These are the activations of a small network on made-up records, seen along a few directions, one row for each record.
After each row come some of the record's fields: Notu, Rigi, Big, Rir, Neb.
Not every record has every field; a missing one is written none.
The largest differences between rows may come from other fields.
In the rows, 500 means zero.
Strong random noise was added to every row along 15 fixed directions; ignore it. To show where, here is one row again and again, with new noise each time:
[486 459 658 555 637 589 303 651 509 272 639 469 447 496 375 567 614 420
 531 542 310 567 533 592 605 508 472 439 471 332 465 451 550 595 555 696
 736]
[617 519 419 402 407 389 580 253 583 521 361 586 751 653 586 416 566 500
 171 557 518 637 513 502 491 728 538 513 485 404 452 490 640 377 129 435
 521]
[783 508 661 670 529 364 404 618 523 314 599 491 660 525 514 600 854 488
 403 631 423 449 484 628 625 425 494 630 301 363 383 586 560 532 491 917
 648]
[557 320 352 363 496 466 539 563 620 428 566 659 726 355 579 551 364 274
 653 332 390 523 531 452 443 419 501 723 326 588 372 451 436 548 470 533
 230]
[803 666 460 492 706 471 608 236 326 687 305 229 524 439 656 637 461 697
 367 698 622 114 486 279 525 430 694 423 543 505 653 463 445 489 645 555
 519]
[560 581 529 549 445 460 527 567 366 422 453 518 514 488 555 422 619 679
 414 503 537 306 513 491 515 592 593 562 510 498 522 562 531 351 577 546
 413]
[494 622 352 431 621 469 418 394 375 502 529 515 659 487 600 500 496 716
 457 614 541 424 344 368 467 511 502 690 483 439 664 301 576 381 625 403
 586]
[344 481 372 308 485 495 588 616 408 379 558 572 281 338 556 752 291 699
 572 689 522 447 627 392 341 258 293 475 481 503 562 289 448 619 549 473
 623]
[485 368 373 237 563 364 384 577 483 269 545 842 575 453 640 648 497 517
 396 602 447 657 650 458 337 538 274 602 317 575 335 492 545 377 390 500
 496]
[466 331 645 607 632 548 643 584 685 436 723 546 437 473 432 524 564 502
 354 329 338 564 581 662 428 499 505 355 358 538 558 517 576 524 499 733
 698]
[282 427 573 687 372 732 737 515 544 589 551 347 197 503 262 428 423 530
 501 326 512 622 363 565 310 485 597 319 553 445 603 578 463 543 542 442
 648]
[558 436 707 482 338 522 516 531 387 471 486 405 490 344 500 385 329 673
 550 695 448 312 590 445 421 574 543 666 465 380 370 709 549 499 366 615
 330]
[273 551 427 658 516 508 762 596 606 508 640 566 398 510 417 491 564 591
 549 289 528 644 288 526 498 370 509 474 483 496 549 495 390 354 601 554
 606]
[167 435 469 430 624 505 780 538 564 539 520 469 411 333 515 261 459 748
 484 431 425 378 605 392 494 623 476 321 495 579 591 479 564 317 506 547
 574]
[266 428 523 487 589 508 457 614 478 327 610 527 500 454 414 331 631 659
 412 525 379 536 524 517 392 721 441 551 410 394 464 557 670 279 519 661
 738]
[462 453 729 456 555 550 564 486 568 635 620 579 353 331 620 529 301 695
 581 673 488 518 478 473 599 292 309 300 504 610 593 483 435 699 407 364
 432]
[553 593 665 643 539 482 713 379 576 658 498 366 398 499 504 529 556 670
 388 660 566 509 376 502 605 381 489 291 527 417 527 605 445 537 375 619
 671]

[917 646 798 601 633 478 385 169 558 664 514 558 712 687 589 610 302 418
 461 592 462 680 316 496 785 443 650 538 588 364 391 671 348 538 246 420
 247] | (Notu u5; Rigi e1; Big j2; Rir none; Neb z1)
[371 542 303 382 737 542 313 580 533 510 644 570 448 349 546 695 629 409
 530 668 620 540 274 563 425 312 179 342 552 568 577 362 459 696 752 420
 833] | (Notu u6; Rigi e2; Big j1; Rir n2; Neb z1)
[522 633 402 428 543 255 664 440 535 432 504 693 658 605 615 545 466 621
 358 454 513 495 603 458 560 591 554 663 496 441 350 571 473 173 355 654
 414] | (Notu u5; Rigi e2; Big j2; Rir n2; Neb z1)
[478 534 512 616 596 586 755 496 469 517 552 309 304 421 416 675 341 567
 514 446 512 347 474 473 330 378 653 444 576 410 486 606 349 469 697 702
 638] | (Notu u4; Rigi e2; Big j2; Rir none; Neb z1)
[655 561 457 534 654 415 409 494 564 657 589 617 621 515 585 598 594 419
 426 461 638 497 306 595 407 470 482 638 437 608 377 739 421 411 590 568
 437] | (Notu u5; Rigi e2; Big j1; Rir none; Neb z1)
[352 251 743 683 335 648 620 478 558 557 617 470 415 529 399 205 405 634
 615 307 314 676 531 479 509 519 562 463 367 599 783 366 642 573 462 284
 414] | (Notu u2; Rigi e2; Big j1; Rir n2; Neb z2)
[644 355 610 697 238 422 570 437 401 482 442 552 578 615 496 310 545 614
 602 388 435 666 477 377 454 531 649 829 209 554 489 608 536 300 414 482
 228] | (Notu u3; Rigi e2; Big j1; Rir n2; Neb z2)
[518 616 331 513 374 312 853 482 588 531 454 503 595 558 581 552 481 611
 423 453 574 391 569 471 559 385 568 575 515 449 510 367 472 431 351 680
 470] | (Notu u1; Rigi e1; Big j1; Rir none; Neb z1)
[491 229 652 529 545 630 486 512 484 465 583 412 412 414 445 425 417 534
 548 423 298 477 649 477 389 510 539 472 296 572 609 471 603 577 559 545
 519] | (Notu u4; Rigi e1; Big j1; Rir n2; Neb z2)
[554 599 315 328 420 614 306 464 325 553 429 461 517 429 566 576 267 446
 543 601 617 303 472 476 350 523 511 617 674 481 554 381 479 665 611 258
 393] | (Notu u3; Rigi e2; Big j1; Rir none; Neb z1)
[558 415 586 502 532 621 485 364 487 501 408 316 539 495 517 375 516 539
 438 541 389 391 617 449 580 586 595 337 515 478 721 293 639 659 495 399
 576] | (Notu u4; Rigi e2; Big none; Rir none; Neb z1)
[300 328 498 538 351 519 562 519 454 452 422 414 375 459 310 374 566 453
 610 548 488 738 431 376 299 580 466 590 319 404 273 782 496 340 405 593
 574] | (Notu u4; Rigi e2; Big j1; Rir n2; Neb z1)
[493 449 712 691 628 552 655 499 600 646 616 341 378 398 449 472 477 529
 654 507 439 487 401 482 603 320 497 375 439 505 533 589 382 589 594 659
 602] | (Notu u3; Rigi e2; Big j1; Rir none; Neb z2)
[915 502 536 524 516 453 664 234 422 628 296 296 522 557 569 724 295 436
 542 557 482 390 604 274 614 266 744 510 459 470 580 385 342 657 462 537
 330] | (Notu u6; Rigi e1; Big j1; Rir none; Neb z2)
[628 542 634 607 491 538 509 569 388 393 265 341 297 599 407 532 633 401
 660 453 394 435 723 412 863 409 688 267 527 514 524 420 393 591 523 562
 414] | (Notu u5; Rigi e2; Big j1; Rir n1; Neb z2)
[507 516 467 386 457 595 493 394 481 533 487 304 515 410 396 563 193 441
 468 599 490 385 521 503 296 600 590 608 650 266 389 600 509 546 418 606
 567] | (Notu u4; Rigi e1; Big j1; Rir n2; Neb z2)
[520 394 602 322 559 475 326 539 427 410 547 499 362 406 466 684 391 563
 413 799 444 489 718 501 291 512 344 525 386 450 347 625 603 557 383 683
 696] | (Notu u4; Rigi e2; Big j1; Rir n2; Neb z2)
[539 478 490 536 454 468 359 466 554 633 476 497 604 500 526 395 699 320
 607 573 587 612 303 541 516 435 405 463 500 551 495 548 469 649 595 404
 549] | (Notu u2; Rigi e2; Big j1; Rir n2; Neb z1)
[747 506 539 501 548 520 512 369 417 569 458 321 448 492 529 665 372 533
 415 612 524 282 606 480 384 437 633 453 558 469 607 440 518 653 565 576
 575] | (Notu u1; Rigi e2; Big j1; Rir n2; Neb z1)
[497 624 569 464 503 520 255 582 466 310 670 678 499 683 441 603 493 534
 293 464 425 565 583 719 462 658 512 600 616 390 562 352 662 481 486 502
 653] | (Notu u4; Rigi e2; Big j2; Rir none; Neb z1)
[482 470 439 372 677 578 557 507 519 566 497 560 338 403 541 678 324 412
 344 417 601 427 571 553 239 566 486 328 601 656 348 791 382 430 556 484
 449] | (Notu u2; Rigi e2; Big none; Rir none; Neb z1)
[379 554 500 493 644 473 575 474 528 445 495 337 712 414 489 241 544 659
 574 546 331 297 551 373 759 642 585 569 508 347 594 352 624 379 473 671
 590] | (Notu u3; Rigi e2; Big none; Rir none; Neb z2)
[407 376 465 520 619 540 660 501 668 598 561 477 415 424 464 554 484 410
 502 353 489 562 468 504 446 415 458 354 406 656 495 550 434 515 510 536
 543] | (Notu u4; Rigi e2; Big j1; Rir n2; Neb z2)
[392 739 157 418 737 452 334 498 481 433 419 475 675 545 525 525 756 347
 450 483 602 449 290 474 621 597 463 483 661 418 486 374 471 352 707 493
 690] | (Notu u6; Rigi e1; Big j1; Rir n2; Neb z1)
[454 402 387 224 567 413 449 600 495 415 390 557 454 352 598 574 426 408
 633 601 415 404 795 369 617 452 343 406 437 623 389 401 482 592 418 497
 400] | (Notu u5; Rigi e2; Big j1; Rir n2; Neb z2)
[652 492 618 567 385 551 610 363 374 597 373 346 451 561 457 389 347 536
 450 414 506 332 611 440 391 650 795 559 563 455 550 623 506 442 494 468
 318] | (Notu u5; Rigi e2; Big j1; Rir none; Neb z1)
[532 347 507 409 509 601 475 575 500 411 471 513 355 400 460 673 344 309
 522 448 466 488 627 506 328 500 499 428 485 561 289 685 386 540 510 525
 404] | (Notu u4; Rigi e2; Big j1; Rir n2; Neb z2)
[533 537 343 336 317 559 333 434 405 439 345 547 652 566 554 417 465 406
 408 455 548 415 540 510 454 713 579 602 622 475 533 369 606 514 429 203
 323] | (Notu u4; Rigi e2; Big j1; Rir n2; Neb z1)
[323 354 522 566 507 679 578 432 569 612 589 386 492 427 350 359 346 465
 531 363 451 558 367 515 317 608 548 556 462 506 505 603 552 479 502 447
 499] | (Notu u6; Rigi e2; Big j2; Rir n2; Neb z2)
[595 434 660 666 405 523 527 628 637 315 680 600 351 620 365 761 558 355
 413 399 423 762 529 736 465 352 466 426 458 421 405 564 440 626 410 687
 661] | (Notu u4; Rigi e2; Big j1; Rir n2; Neb z2)
[555 382 481 498 361 573 328 414 202 545 365 410 392 494 468 389 561 645
 482 649 610 492 462 371 180 626 507 653 317 598 573 589 634 418 633 313
 455] | (Notu u6; Rigi e2; Big j1; Rir n1; Neb z1)
[589 447 622 578 581 471 671 477 761 508 669 570 739 558 567 351 484 431
 380 182 290 419 640 662 738 569 672 468 511 554 711 261 620 590 403 582
 401] | (Notu u6; Rigi e2; Big j1; Rir none; Neb z1)
[387 626 352 486 838 696 337 494 468 600 500 322 382 396 387 665 482 359
 686 538 570 491 226 408 557 364 469 357 612 466 503 491 329 573 770 440
 690] | (Notu u5; Rigi e2; Big none; Rir none; Neb z2)
[729 406 613 430 568 248 550 414 608 390 492 708 800 568 691 451 627 502
 378 509 336 551 744 481 731 568 494 540 311 542 420 462 582 434 242 649
 358] | (Notu u5; Rigi e2; Big j2; Rir none; Neb z1)
[516 356 468 562 515 539 774 485 672 410 386 455 488 567 445 471 638 295
 402 215 352 544 694 524 651 536 665 197 465 557 555 384 483 541 424 572
 536] | (Notu u4; Rigi e2; Big none; Rir none; Neb z2)
[500 620 589 619 449 575 538 475 493 614 524 397 410 473 432 482 426 533
 487 558 627 432 299 576 409 503 516 497 649 408 430 753 415 484 535 531
 500] | (Notu u3; Rigi e1; Big j1; Rir n2; Neb z1)
[277 576 438 406 605 542 451 451 554 609 555 586 498 428 534 409 460 551
 474 558 594 559 286 545 435 608 345 408 659 537 461 605 483 428 503 315
 548] | (Notu u4; Rigi e2; Big j2; Rir n2; Neb z1)
[451 403 674 399 524 514 516 281 584 655 563 354 571 430 442 408  81 555
 538 712 383 562 586 407 427 598 504 642 498 282 382 615 586 532 161 581
 516] | (Notu u5; Rigi e2; Big j1; Rir n2; Neb z1)
[465 626 381 444 458 498 506 381 545 720 377 333 596 447 555 457 462 404
 802 625 555 487 344 363 825 282 452 465 603 469 616 239 416 775 463 306
 433] | (Notu u2; Rigi e2; Big j2; Rir n2; Neb z1)
[544 375 731 550 492 473 378 572 470 427 531 479 469 480 513 375 567 556
 690 590 305 527 674 448 750 436 449 491 335 526 566 402 579 640 430 562
 453] | (Notu u5; Rigi e2; Big j1; Rir n2; Neb z1)

Which values does each new row have?
[739 635 444 566 415 442 587 293 407 575 162 389 301 753 477 769 658 419
 373 595 674 664 492 370 595 380 590 261 508 500 456 493 353 534 362 414
 542] | (Notu u4; Rigi e2; Big j2; Rir none; Neb z1)
[253 470 292 308 325 362 582 722 396 393 433 650 276 376 508 639 347 597
 774 607 582 540 659 337 410 282 272 610 453 564 368 436 359 466 481 467
 401] | (Notu u5; Rigi e2; Big j1; Rir n2; Neb z2)
[278 560 427 535 502 535 658 430 443 527 434 417 296 580 364 489 379 614
 528 451 529 622 478 348 453 530 580 464 545 411 516 521 454 308 473 437
 581] | (Notu u5; Rigi e2; Big j1; Rir n2; Neb z1)
[590 522 557 558 422 433 695 516 638 562 542 483 636 479 523 448 397 477
 451 385 459 363 584 579 598 533 621 574 541 483 421 576 475 479 350 658
 332] | (Notu u3; Rigi e2; Big j1; Rir none; Neb z2)
[434 525 441 380 501 544 482 528 499 590 575 382 545 277 491 546 285 542
 492 665 586 302 393 516 265 527 409 702 533 413 319 705 495 492 465 620
 483] | (Notu u4; Rigi e1; Big j1; Rir none; Neb z2)
[662 392 605 542 452 488 497 476 553 473 602 563 588 538 526 605 391 468
 516 430 395 535 625 541 528 391 539 629 353 540 582 356 562 662 393 527
 385] | (Notu u5; Rigi e2; Big j2; Rir n2; Neb z1)
[297 542 752 687 548 538 707 736 612 511 878 661 297 419 470 442 487 807
 299 308 500 394 509 814 415 505 438 326 596 608 615 686 533 384 618 672
 625] | (Notu u2; Rigi e1; Big j1; Rir n2; Neb z2)
[413 360 386 539 328 533 548 530 451 637 519 395 493 373 460 352 631 562
 440 515 640 362 412 556  75 507 417 612 341 623 615 567 650 557 675 489
 606] | (Notu u5; Rigi e1; Big j1; Rir n2; Neb z1)
[617 630 554 528 543 440 530 415 574 493 681 468 674 531 559 593 379 632
 392 607 457 404 503 580 543 401 526 651 553 314 629 289 575 614 479 666
 683] | (Notu u3; Rigi e2; Big j1; Rir none; Neb z1)
[511 585 303 536 318 534 412 488 626 556 470 642 712 639 465 427 746 200
 283 297 683 629 204 797 454 679 473 509 653 519 428 573 526 515 450 297
 462] | (Notu u6; Rigi e2; Big j2; Rir n2; Neb z2)
[462 367 644 411 389 540 635 378 764 672 498 545 622 420 521 262 270 337
 488 433 437 626 531 576 563 647 471 349 599 508 329 680 497 588 106 421
 259] | (Notu u1; Rigi e1; Big j1; Rir none; Neb z1)
[458 407 433 438 477 376 491 594 522 364 593 747 490 487 578 652 468 538
 679 550 468 707 512 410 455 262 284 653 287 570 461 400 420 487 522 494
 467] | (Notu u3; Rigi e1; Big j1; Rir n2; Neb z1)
[224 666 500 504 360 464 451 664 465 357 527 761 418 650 449 334 585 563
 471 391 547 699 431 611 534 678 445 475 719 424 382 627 455 223 496 366
 484] | (Notu u2; Rigi e1; Big j1; Rir none; Neb z1)
[587 603 572 622 348 598 552 387 537 659 509 300 512 531 479 499 488 499
 473 558 565 396 378 617 569 394 555 388 664 380 723 332 529 812 529 417
 603] | (Notu u2; Rigi e1; Big j2; Rir n2; Neb z1)
[449 401 501 587 191 558 560 374 581 625 408 246 774 461 376 105 564 375
 616 559 464 571 329 487 486 638 582 680 438 304 455 562 642 577 306 496
 455] | (Notu u2; Rigi e1; Big j1; Rir n1; Neb z1)
[204 472 262 384 262 572 872 538 629 620 467 275 488 243 458 466 251 576
 583 555 577 291 491 463 360 352 396 555 557 426 521 364 510 685 333 519
 514] | (Notu u4; Rigi e1; Big none; Rir none; Neb z2)
[787 411 779 566 408 561 444 488 417 492 454 356 438 490 440 526 347 426
 499 524 424 348 689 544 468 559 695 563 479 452 397 704 507 580 416 662
 275] | (Notu u6; Rigi e1; Big j1; Rir n1; Neb z1)
[646 786 483 562 899 541 405 465 674 518 928 743 748 553 548 849 187 436
 355 218 520 527 151 736 500 445 652 819 694 404 396 625 322 282 611 636
 432] | (Notu u4; Rigi e2; Big none; Rir none; Neb z2)
[798 466 872 656 323 523 520 353 376 609 577 587 390 634 506 595 135 682
 502 504 519 610 487 465 361 435 701 772 419 462 409 821 391 390 361 429
 138] | (Notu u5; Rigi e2; Big j1; Rir none; Neb z1)
[504 502 436 662 493 525 413 693 362 389 407 294 390 549 326 469 854 364
 604 382 508 400 519 496 472 546 638 503 438 479 483 560 500 457 807 705
 640] | (Notu u2; Rigi e2; Big j1; Rir none; Neb z1)
